These are the activations of a small neural network, seen along a few directions. Each row is one input.
In each table, some parts of the input vary, and every possible input appears once, in random order.
Descriptions start from the smaller parts, as in this example, which fits no table here: one of 4 places along a line, together with either a single point or one of 11 places around a ring or (one of 2 separate values, together with one of 8 places around a ring).
Shared parts are said once, and a part with two or three values counts as separate values.

Other details of the inputs vary at random and push rows far along three fixed directions, the same in every table; ignore that.

Table:
row 1: [ 28 -11  -5  -7  14   9  -6  -4  21   1  19]
row 2: [ 23  -6   6 -16   9   3 -10  -8  20   5  11]
row 3: [ 20 -40 -29  -1   5  18 -15 -35 -61  35   7]
row 4: [-11   1 -12  16  -9   8   2  15   5 -11 -25]
row 5: [-13   4   1  16   1  -4  -4  13   1  -8 -33]
row 6: [ 28  -9   0 -11   9   5  -6  -7  22   2   9]
row 7: [ 24  -9   5  -9  22  -8 -19  -2  20   0  12]
row 8: [ -4  12   2  22 -11  20  -1  14   1  -8 -22]
row 9: [-36  15  16 -13  -7 -43  36 -12   0  -8  28]
row 10: [-15  10   2  19   2  -2  -6  18   0 -11 -27]
row 11: [-17  13  15  23   9  19  14  -6   3 -18 -25]
row 12: [-22   5  -6 -18 -31 -40  13  12   4  -1  26]
row 13: [-30 -17 -24 -11 -32 -11  24 -26 -75  36  24]
row 14: [-10  17  19  17   1  14  -1  14  -2  -5 -26]
row 15: [-17  22  34  18  16  12   5  -8  -5 -15 -29]
row 16: [-11   8   4  11  -3   2  -8  14  -3  -8 -29]
row 17: [ 21  -6  -4 -20  13  -1 -14  -3  18  -2  10]
row 18: [-20  -2 -21 -13 -34 -31  21  11  11  -4  27]
row 19: [ 30  -7  -7 -10  11   6 -16  -1  18  -3  16]
row 20: [ 30  -4  14 -12  20   3 -17  -4  15   5  16]
row 21: [ 25  -7  13 -13  15  -2 -13  -5  19   6   7]
row 22: [ -7  16   6  19  -6  22   5  13   2  -9 -25]
row 23: [ 24 -14  -5  -8   9   4  -3  -5  24   2  11]
row 24: [-23  12  -9 -18 -23 -38  12  16  -1  -6  32]
row 25: [-18 -16 -15  30 -10  24 -14 -14 -88  29 -26]
row 26: [ 27 -13 -12  -8  13   6 -13  -1  19  -2  18]
row 27: [ 18 -39 -23  -1  14  23   0 -37 -51  35   7]
row 28: [25 -8 -2 -9 18 11  0 -4 21  0 17]
row 29: [-20   5 -21 -19 -31 -33  20  12   7  -8  26]
row 30: [ -8  12  -8  17  -7  13  -5  18  -1 -14 -22]
row 31: [ 27  -7  13  -7  25  -4 -13  -5  21   4  12]
row 32: [-10  17  12  14  -4  20   0  11   0  -6 -23]
row 33: [-12   2   4  18  -4  -4  -6  11   3  -4 -30]
row 34: [-22   6 -11 -20 -35 -33  14  10   7  -2  27]
row 35: [-20   7  -9 -19 -31 -28  32   6   8  -1  27]
row 36: [ 22  -9  14 -13  26  -7  -2  -9  25   5   4]
row 37: [-13   8 -13  19  -8  10   0  20   3 -15 -19]
row 38: [ 23   2  19 -12  34  10   3 -27  18 -10  14]
row 39: [ -8  13   2  16 -10  15 -12  16   0  -9 -23]
row 40: [  8 -28 -28  -6   7  14 -15 -29 -68  32  17]
row 41: [ -9  11  17  13   0  10   2   8  -1  -1 -31]
row 42: [-10   3  12  20  -2   1   0   8   3   0 -32]
row 43: [ -8  16   9  18  -9  19  -6  13   0  -5 -23]
row 44: [ 17   5  24 -17  33   8  -2 -28  16  -7  14]
row 45: [-26  10   2 -13 -19 -38  27   8   3   1  30]
Description of these inputs: one of 5 places along a line, together with either a single point or (one of 2 separate values, together with one of 4 places along a line).
Changing only the place on the line of 5 turns row 3 into row 34. The same change can be made to row 30. Which row results?
Answer: row 40
Which other rows does row 30 become when the choice among 2 separate values takes its other values? List them by row number.
Answer: row 29
Which other rows does row 41 become when the place on the line of 4 takes its other values? List them by row number.
Answer: row 12, row 16, row 21
Start at row 36 and move only the place on the line of 5, one step at a time. The first step leads to row 41. Which rows follow, in order?
Answer: row 13, row 35, row 27

Table:
row 46: [ -5 -44 -15  29   2  14 -13 -27 -92  51 -25]
row 47: [ 19 -24 -16  21  -7  56 -24 -19 -69  41 -29]
row 48: [ -1  25  25  26   7  26 -47  27   3 -15 -69]
row 49: [ 11  -8   3 -12   3  15  11 -27 -29  21  32]
row 50: [-86  13  -4  22 -56 -40  58   0 -64  10  -1]
row 51: [-48  75  43 -14 -32 -43  16  49  73 -58  -3]
row 52: [ -8  13  14  52 -13  49 -17  27 -18   4 -70]
row 53: [  9 -12 -26 -25  12 -20  18 -21   0  -6  63]
row 54: [-25 -12 -40 -44 -32 -73  12   3 -29  10  81]
row 55: [ -3  -3 -25  40 -13  48 -13  13 -16  -6 -53]
row 56: [ 18  -9  12 -30  26 -32  13 -18  41  -4  30]
row 57: [ 11 -24 -36  -1   2  -4  -7  -4 -24  10  26]
row 58: [  7  15  17   9   0   6 -11  32  70 -26 -59]
row 59: [-11  23   5 -42 -34 -30  38   6  39 -11  62]
row 60: [-63  16  -8 -11 -53 -42  53   4  -8  -8   7]
row 61: [ 28   1  22   5  29  -5 -21  20  66 -17 -35]
row 62: [ 66 -18  12 -22  84  22 -42 -32  26  -8  19]
row 63: [-29  12   7  49 -19  19  -5  28 -29   6 -52]
row 64: [ 47  12  42 -15  52   6 -12   1  80 -20  18]
row 65: [ 63 -49 -33 -37  43  28  -8 -63 -18  23  59]
Changing only one part turns row 54 into row 62. The same change can be made to row 58. Which row results?
Answer: row 60
What is each input in this table made of?
Answer: one of 2 separate values, together with either one of 4 places along a line or one of 6 places along a line
Which other rows does row 48 become when the choice among 2 separate values takes its other values? List them by row number.
Answer: row 51
Which other rows does row 63 become when the choice among 2 separate values takes its other values? List them by row number.
Answer: row 64
